A small network was shown many inputs. Here are its activations along a few directions, one row for each input.
In each table, some parts of the input vary, and every possible input appears once, in random order.
A made-up example of a description, with smaller parts first: one of 3 separate values, together with either a single point or one of 11 places around a ring or (one of 6 places along a line, together with one of 8 places around a ring).
Shared parts are said once, and a part with two or three values counts as separate values.
In the rows, zero is written as 128.

A family of inputs:
x1: [ 85  86 134 132 129 120 111 118 135 109 163 152 102 129 139 149  79 147
 128]
x2: [139 177 147 119 119 111 121 118 128 143 121 153 149  83 124 130 104  57
 123]
x3: [ 99  44 107 121 148 136 140 129 128  77 149 101  84 174 147 133 125 213
 141]
x4: [127 154  90  84 120 162  95 135 178 160  64 121 138 144 138 138 142 100
 125]
x5: [ 87 145 110  86 124 123  97 107 154 140 122 170 122  91 146 146  81  64
 123]
x6: [136 122 164 177 132 102 143 129  95 123 172 140 127 119 117 123 125 138
 131]
x7: [128 176 133 107 108 120 111 115 147 135 120 149 144  86 114 139  89  65
 107]
x8: [124  57 125 124 138 134 143 137 131  76 146  86  88 173 127 139 125 218
 130]
x9: [141 173  97 118 130 152 129 134 125 189  80 131 160 128 137 103 193  94
 137]
x10: [123 120 159 169 130 109 146 125  85 135 176 148 127 113 119 119 130 147
 130]
x11: [103 141  73  80 129 163  92 128 174 161  67 136 135 145 157 132 142  95
 136]
x12: [124 178 135 124 124 111 133 113 105 167 135 165 147  74 126 116 133  64
 125]
x13: [138 180 140 131 127 104 130 117 115 154 131 157 147  81 124 120 127  54
 126]
x14: [137 119 170 165 124 109 134 130 108 111 162 135 129 121 117 133 102 140
 127]
x15: [144 172  96 102 113 162 106 137 168 156  65 114 156 140 125 126 149  95
 119]
x16: [137  77 132 158 149 126 175 137  78 104 162  96 110 157 127 103 175 213
 143]
x17: [151  76 144 153 143 125 163 142 101  79 149  84 112 166 125 117 147 206
 141]
x18: [111 158 128  90 115 121 100 114 158 139 119 155 125  90 126 152  82  70
 113]
x19: [109  99 151 135 119 118 113 125 138 108 159 137 106 128 119 155  80 152
 117]
x20: [155 173 109 114 124 152 116 139 149 164  67 118 161 137 136 117 165  87
 135]
x21: [154 175 103 125 132 145 126 138 135 176  76 123 160 135 135 107 187  84
 138]
x22: [151  79 137 165 151 118 172 141  88  91 159  88 110 164 125 107 170 204
 144]
x23: [142  74 130 141 131 133 153 138 120  72 148  80 107 168 115 127 132 214
 124]
x24: [127 117 157 152 112 117 124 126 127 104 161 131 125 124 107 142  87 148
 111]
Question: The inputs of x22 and x8 match in every part but one. If x21 is changed in the same way as x22 into x8, which row does it become?
Answer: x4
Question: What is each input in this table made of?
Answer: one of 4 places along a line, together with one of 6 places along a line
Question: Start at x15 and move only the place on the line of 4, one step at a time. The first step leads to x7. Which rows follow, in order?
Answer: x24, x23
Question: Which other rows does x14 become when the place on the line of 6 takes its other values? List them by row number.
Answer: x1, x6, x10, x19, x24
